A small network was shown many inputs. Here are its activations along a few directions, one row for each input.
In each table, some parts of the input vary, and every possible input appears once, in random order.
A made-up example of a description, with smaller parts first: one of 5 places around a ring, together with either a single point or one of 11 places along a line or (one of 2 separate values, together with one of 6 places along a line).
Shared parts are said once, and a part with two or three values counts as separate values.

Rows:
x1: [-17.2  17.1 -11.7 -43.3 -16.9  15.0 -39.6  18.9 -26.4   3.6 -12.8 -32.9]
x2: [ 38.1 -37.4  24.8  23.3  41.7 -47.2  -0.7 -42.6  11.0 -26.2  -9.9  36.7]
x3: [-10.5  31.2  10.2   4.8 -19.7  37.4  11.2   9.0 -25.3 -14.5  -9.7  25.6]
x4: [ 59.0 -40.8 -67.0  29.6   0.7  39.1  -8.3  33.6  67.7 -13.2  46.5  28.3]
x5: [-15.9  18.0   6.8   4.1  -6.5 -33.5  22.9  35.7   2.2  -9.9  -3.7  -5.4]
x6: [-17.3 -31.3  -3.5 -28.4  19.8 -53.3 -36.5 -60.3   0.4  27.5 -15.8  -2.1]
x7: [ 33.3  -8.0  28.2   2.5   9.5   7.2  13.9  20.4   2.3 -45.2 -12.4  17.0]
x8: [ -9.4  20.4  10.5 -13.2 -14.1  32.5  22.5  12.4 -40.2  13.0  13.6 -31.0]
x9: [ -6.7  41.2  -6.7 -28.2  -5.8  42.3  25.3   9.2 -49.3  -2.3   5.9 -32.6]
x10: [ -2.9  49.0   3.6 -11.1  -2.3  -8.6  21.3  43.5  -3.0 -17.0   2.4 -12.2]
x11: [-15.7   4.0  24.0   1.4 -19.6   4.3  13.9  -1.8 -29.7  15.2  12.6 -34.7]
x12: [  7.3  60.2  -6.1 -33.6  -0.9   2.4  30.5  63.9 -26.5  -7.1   3.1   5.8]
x13: [ -7.3 -40.8 -88.1  -9.3 -12.6  29.8 -51.5  13.4  60.4  25.7  45.0 -21.8]
x14: [ -7.5 -14.6  15.8  32.1  18.3 -24.6   1.5 -66.7  -2.3   7.4 -14.3  40.4]
x15: [ 33.5 -20.4  32.6  10.1   5.2 -10.4   8.2   6.1  10.2 -32.9 -21.7  21.8]
x16: [-24.3 -13.6  33.4   8.1  -9.1  -2.1  15.7 -16.4 -21.8  24.1   6.9 -29.6]
x17: [ -8.7  16.4  29.9  10.3   8.8 -35.8  15.2  18.7  12.4   8.2  -4.9 -11.6]
x18: [-18.0  17.7  29.6  26.0  -8.5  32.8   0.1  -4.7 -10.8 -11.4  -8.8   9.2]
x19: [ 44.4   4.8   2.4  -3.3   5.1  22.2   9.3  35.4 -11.0 -44.4 -24.0  17.5]
x20: [ -6.3  11.1  20.2   5.0  23.8 -46.4  22.1 -13.3  25.2   6.4  -9.4  -4.6]
x21: [  6.2 -39.0 -71.1  12.9 -31.7  38.8   7.8  11.5  51.8  43.5  51.7 -16.8]
x22: [  0.1  44.3 -12.8  -8.3  -8.2  54.8  14.3  24.3 -44.6 -11.7 -17.6  32.4]
x23: [-34.9 -14.3  11.8 -26.9 -17.3 -22.2 -41.1 -10.3  -2.9   7.4 -17.1 -25.8]
x24: [-19.8   3.9  33.6  25.7 -14.2   9.2   4.4 -27.8  -2.9  -7.1 -18.5  20.8]
x25: [ 32.6 -33.8  23.6  16.0  18.5 -29.6   6.4 -16.9  13.8 -31.7 -22.3  29.8]
x26: [ 52.3  28.7  -0.1 -18.9   3.8  31.1  10.9  56.6 -34.3 -46.8 -11.1  28.7]
x27: [ 31.2  -9.4 -71.9  16.6  -2.7  10.1   1.6  40.5  75.9  39.7  46.1  -7.1]
x28: [-35.6  -1.6  -5.1 -40.1 -17.8  -8.2 -30.6   1.3 -13.5  -5.3 -12.4 -18.3]
x29: [ -1.4  -2.2   7.1  21.0  49.5 -67.7  11.4 -38.9  17.7  10.8  -4.3  -0.4]
x30: [ 15.4 -20.8 -49.5  44.4 -14.7  56.4 -22.5  10.0  58.9  28.1  42.7  18.7]
x31: [-18.2 -14.5  15.0  35.0   2.3  -5.2   1.3 -43.0  -3.1   2.1 -21.8  29.2]
x32: [-14.9 -26.6   9.9  12.0  23.2 -41.6  11.4 -72.1 -14.3  27.3   7.7  -8.6]
x33: [-26.5 -22.5   9.3 -28.1   2.4 -29.9 -38.6 -32.4   9.6  15.6 -15.5 -18.8]
x34: [-21.2 -19.6  29.6  13.4   1.7 -18.7  10.2 -43.2 -14.1  25.7   9.7 -26.6]
x35: [-13.1  43.2 -18.4 -61.6 -11.6  19.5 -43.7  25.7 -43.7  -4.5  -6.0 -21.1]
Q: The inputs of x7 and x5 match in every part but one. If x25 is changed in the same way as x7 into x5, which row does it become?
A: x20
Q: What do these inputs look like to the network?
A: one of 5 separate values, together with either a single point or one of 6 places along a line
Q: Which other rows agree with x28 in the choice among 5 separate values? List them by row number.
A: x1, x6, x13, x23, x33, x35
Q: Change only the place on the line of 6 in x16. List by row number the other rows that result.
A: x8, x9, x11, x32, x34
Q: Which other rows agree with x31 in the choice among 5 separate values? List them by row number.
A: x3, x14, x18, x22, x24, x30

Rows:
x36: [ 13.0   5.2  16.7   8.6   8.5  -3.1  10.3   4.9  -2.1 -14.3 -10.5  16.5]
x37: [  9.4 -20.3   0.5  16.0  11.7 -12.0  -3.1 -16.4  21.0   3.6   3.6   9.9]
x38: [ -3.1 -13.4  -0.2   3.8   2.0 -10.2  -4.6 -17.6   7.5   7.4   1.1  -1.5]
x39: [-19.5  -5.5  -1.5  -6.5  -1.1  -8.4  -4.3 -16.8  -5.4  16.7   0.4 -15.3]
x40: [-27.2   1.3  -2.1 -11.8  -5.6 -12.2  -2.6 -13.8 -11.1  15.8   1.1 -17.6]
x41: [ -3.9  14.4  13.0 -11.6  -3.8  -0.7   0.8   2.8 -23.0  -8.6 -11.2  -4.4]
x42: [-13.0  18.6  13.0 -15.9  -5.7   0.6   5.7   3.4 -30.9  -5.6 -10.0  -9.7]
x43: [  6.5 -16.6   0.1   9.6   6.9 -12.5  -5.9 -16.5  16.2   3.9   1.3   5.9]
x44: [ 25.6   6.5 -85.9  -1.6 -30.1  75.8 -10.2  71.8  47.6  10.0  54.3 -12.4]
x45: [ -0.7  11.1  13.9  -4.2   3.0  -1.7   6.2   4.2 -17.1  -8.5 -10.4   3.0]
x46: [  5.3   7.5  16.0   2.1   4.3  -2.0   5.8   5.0  -8.8 -13.3 -10.0  12.4]
x47: [-10.4 -11.5  -1.3  -3.0  -0.7  -8.8  -8.5 -15.7   1.6   8.5  -0.3  -6.8]
x48: [ 18.1   2.8  17.6  14.4  10.6  -4.9  10.4   4.8   4.6 -15.8  -9.4  19.8]
Q: What do these inputs look like to the network?
A: either a single point or (one of 2 separate values, together with one of 6 places along a line)

Rows:
x49: [ -3.4 -29.0  32.1  29.3  26.8 -49.8   3.9 -74.0  21.9  13.2 -26.4  14.8]
x50: [-10.8  22.5  41.9 -15.5   8.6 -27.8   2.5   8.1 -46.0 -27.1 -30.5   3.7]
x51: [  4.5   9.4 -33.0  -0.2 -17.6  58.9   4.8  43.2  16.7   6.8  33.4  -1.5]
x52: [ 39.2   4.8  45.9  15.0  25.2 -18.8   3.3 -15.4   8.0 -32.9 -33.2  38.8]
x53: [ 32.8  11.1 -22.7  12.7  -6.3  62.3  16.9  47.1  31.4  -3.1  37.0  10.0]
x54: [-33.5 -17.8  24.7   5.0  11.8 -53.3   7.5 -62.9 -13.1  15.0 -22.2   8.5]
x55: [ 32.8 -75.3 -91.8  15.8   0.5  15.1 -39.0  22.2  93.0  40.4  62.3 -17.9]
x56: [ -3.0  12.5 -50.6 -13.8 -26.1  63.4  -3.2  42.2  12.0  11.9  30.1  -6.7]
x57: [ 25.6  -0.2  51.1   6.2  15.6 -19.0   4.5  -4.6 -16.2 -33.9 -28.6  14.1]
x58: [-20.5  37.0  39.0 -28.7  10.2 -25.6  11.1   7.8 -47.7 -23.0 -36.8  -1.7]
x59: [-21.7  14.3 -70.2 -28.9 -46.9  58.7 -38.1  62.3  13.7  11.5  30.6 -48.4]
x60: [ 55.8  10.0 -19.0  43.8  -3.1  51.4  21.2  64.2  34.3 -10.3  27.9  16.4]
x61: [-43.6  -3.3  21.1  -6.4   4.9 -53.2  10.1 -58.3 -29.8  20.7 -24.4  -2.2]
x62: [ -6.9 -27.3  29.1  20.2  10.9 -51.6   1.7 -69.0  -9.4  12.4 -18.2   2.5]
x63: [ 11.0  12.9  40.0 -10.9  14.2 -17.6  10.8  -6.7 -34.8 -38.1 -31.1   7.3]
x64: [-50.9   0.3  27.5 -15.5   2.4 -55.9   4.8 -48.6 -46.6  25.6 -17.0 -17.6]
x65: [ -7.4  17.9 -65.1 -28.2 -31.1  62.8 -22.8  42.4  12.4  10.9  47.1 -20.1]
Q: What do these inputs look like to the network?
A: either a single point or one of 6 places along a line or (one of 2 separate values, together with one of 5 places along a line)
Q: Change only the place on the line of 5 in x63. List by row number the other rows that result.
A: x50, x52, x57, x58
Q: Which other rows belong to the same alternative as x60? List them by row number.
A: x51, x53, x56, x59, x65
Q: Change only the choice among 2 separate values in x64. List by row number the other rows that result.
A: x58

Rows:
x66: [-10.9  17.8  53.6  -8.4  17.1 -50.5  14.4 -13.6 -25.7 -21.3 -30.2   2.2]
x67: [-37.7   5.8  44.7 -12.4   3.6 -35.8   3.4 -34.5 -40.5  -2.1 -28.7  -9.1]
x68: [-10.4  12.7  60.8  14.1  14.3 -33.5  35.5 -21.5 -37.1  -0.2 -28.1  11.3]
x69: [ 13.7 -34.8   3.4  15.2  16.3 -13.4  -9.1 -34.9  18.8   4.2  -4.1  21.0]
x70: [-12.8  15.4  58.3   9.5  16.7 -38.0  29.7 -21.1 -33.4  -8.8 -25.9   7.8]
x71: [ 13.8 -18.8  -2.0   6.1  26.0 -41.7  -6.3 -17.8  27.9   3.0   5.8  -4.9]
x72: [ 22.3   0.1 -37.8   9.6 -19.5  58.7  -5.8  37.9  18.6  -3.6  22.3   9.5]
x73: [-12.4  14.0  56.4  -0.9  14.9 -46.0  22.1 -16.1 -31.6 -15.7 -28.7   6.9]
x74: [ -9.9 -26.4 -13.7 -10.8  11.2 -33.0 -23.4 -35.8  19.9  19.4   0.7 -15.5]
x75: [  9.2  60.1   4.1 -50.4 -17.5  46.7  -3.8  63.4 -59.3 -50.6 -24.3  -3.8]
x76: [  8.8 -20.2   2.5  17.5  25.6 -31.9  11.1 -24.7  23.6  13.9   4.8   6.6]
x77: [ -6.7 -11.3 -50.7 -11.2 -22.1  20.3 -26.2  25.7  37.2  15.7  29.8 -20.7]
x78: [ 23.3   0.3 -36.9   9.8 -17.5  48.5 -12.6  32.6  27.6  -4.1  18.0   9.5]
x79: [ 19.4  18.3 -39.2  10.1 -11.1  44.3  15.8  46.1  21.6   5.6  31.9  -6.1]
x80: [-12.3 -28.6  -2.4  12.5   9.4 -17.4  -5.5 -46.1   5.8  34.2   6.9  -6.6]
x81: [  4.0  73.6   7.3 -49.9  -9.5  25.4  14.5  71.8 -56.3 -41.9 -13.3 -14.7]
x82: [ 18.4 -32.7  -2.8   2.0  16.7 -25.0 -26.1 -26.7  23.9  -7.2  -6.5  11.8]
x83: [ -8.0   4.3 -45.0  -3.6 -24.8  36.8  -9.5  22.9  19.7  19.8  30.6 -14.7]
x84: [-15.5 -28.6  -9.8  -3.1  12.8 -28.8 -17.5 -38.8  13.8  20.0   4.5 -12.6]
x85: [ 25.3   6.2 -44.6  11.2 -23.1  73.7   7.4  36.4  14.2  -2.6  25.1   8.0]
x86: [ 16.1   2.1 -31.6   8.4  -8.0  19.2   0.0  39.4  40.0   4.5  30.1  -5.4]
x87: [ 16.0 -32.7   0.9   9.4  17.6 -18.4 -18.0 -32.0  21.9  -3.4  -5.4  13.1]
x88: [-36.0   8.6  42.1 -21.9   3.3 -41.3  -3.7 -31.0 -35.3  -5.4 -32.1 -13.5]
x89: [ 22.4  13.8 -41.9  14.9 -14.2  52.3  23.4  46.0  17.6   8.7  38.0  -4.5]
x90: [-36.4   6.3  49.4   3.2   1.0 -26.8  16.0 -40.3 -49.1   8.5 -27.5  -1.2]
x91: [ 17.2  -5.0 -39.2   4.3  -6.7  10.6  -8.3  42.0  48.1   2.7  30.3  -8.6]
x92: [ -7.4   2.4  53.4  -8.8  10.7 -32.4  -6.0 -22.5 -30.6 -30.4 -40.1  15.6]
x93: [ 13.2 -32.7   6.7  25.3  17.2  -8.9  -5.0 -37.8  12.0   8.1  -2.1  21.3]
x94: [ 11.5 -21.0   1.2  11.1  24.4 -37.4   2.6 -21.3  24.6   7.5   6.2   1.1]
x95: [ 21.2  -7.5 -33.1   7.5 -14.8  37.8 -20.8  30.7  35.9  -6.0  17.2   5.8]
x96: [-16.9  63.4  -4.0 -64.3 -25.9  35.8  -1.7  59.0 -66.5 -27.2 -14.4 -28.3]
x97: [ -8.8   2.9  56.3   6.1   8.0 -22.8   9.8 -29.8 -36.9 -18.3 -38.5  23.8]
x98: [ 17.8   7.4 -33.7  11.4 -10.6  29.9   7.1  41.8  29.8   6.7  31.1  -4.0]
x99: [ -6.5   4.2  57.3  15.0   7.9 -19.0  14.2 -31.6 -41.2 -14.7 -37.5  26.2]
x100: [ -1.2   8.5 -57.5  -2.9 -31.7  63.9   9.4  31.3   6.8  23.4  33.8 -17.6]
x101: [-38.0   4.7  46.2  -6.2   1.4 -33.2  11.5 -35.1 -44.3   5.8 -29.2  -0.9]
x102: [-15.4 -27.5  -7.7   4.4  11.2 -23.2  -9.3 -42.5  11.3  29.8   3.4  -6.4]
x103: [ 19.6 -14.4 -38.6   2.7 -13.0  27.7 -28.1  31.9  43.9  -9.9  17.8   5.8]
x104: [ 10.8 -20.7   7.0  24.6  22.4 -28.1  15.6 -27.7  17.0  18.5   6.6   9.7]
x105: [ -8.4   1.3  57.4  -0.9   9.3 -26.8   2.0 -26.4 -34.3 -27.6 -37.6  18.6]
x106: [ -6.3  11.9 -51.2  -4.7 -26.3  51.3  -1.0  28.2  10.8  19.7  30.8 -15.9]
x107: [ -6.1  -3.1 -45.5  -5.6 -22.9  30.6 -17.9  22.5  29.7  21.0  28.6 -20.5]
Q: What do these inputs look like to the network?
A: one of 3 separate values, together with either a single point or one of 5 places along a line or (one of 2 separate values, together with one of 4 places along a line)
Q: The inputs of x84 and x94 match in every part but the choice among 3 separate values. If x80 is changed in the same way as x84 into x94, which row does it become?
A: x104
Q: The inputs of x90 and x99 match in every part but the choice among 3 separate values. If x88 is changed in the same way as x90 into x99, which row does it become?
A: x92
Q: Change only the choice among 2 separate values in x105. List by row number the other rows that result.
A: x87
Q: A walk changes only the place on the line of 4. It starts at x68 and steps to x70. List the rest of the walk in order.
A: x73, x66
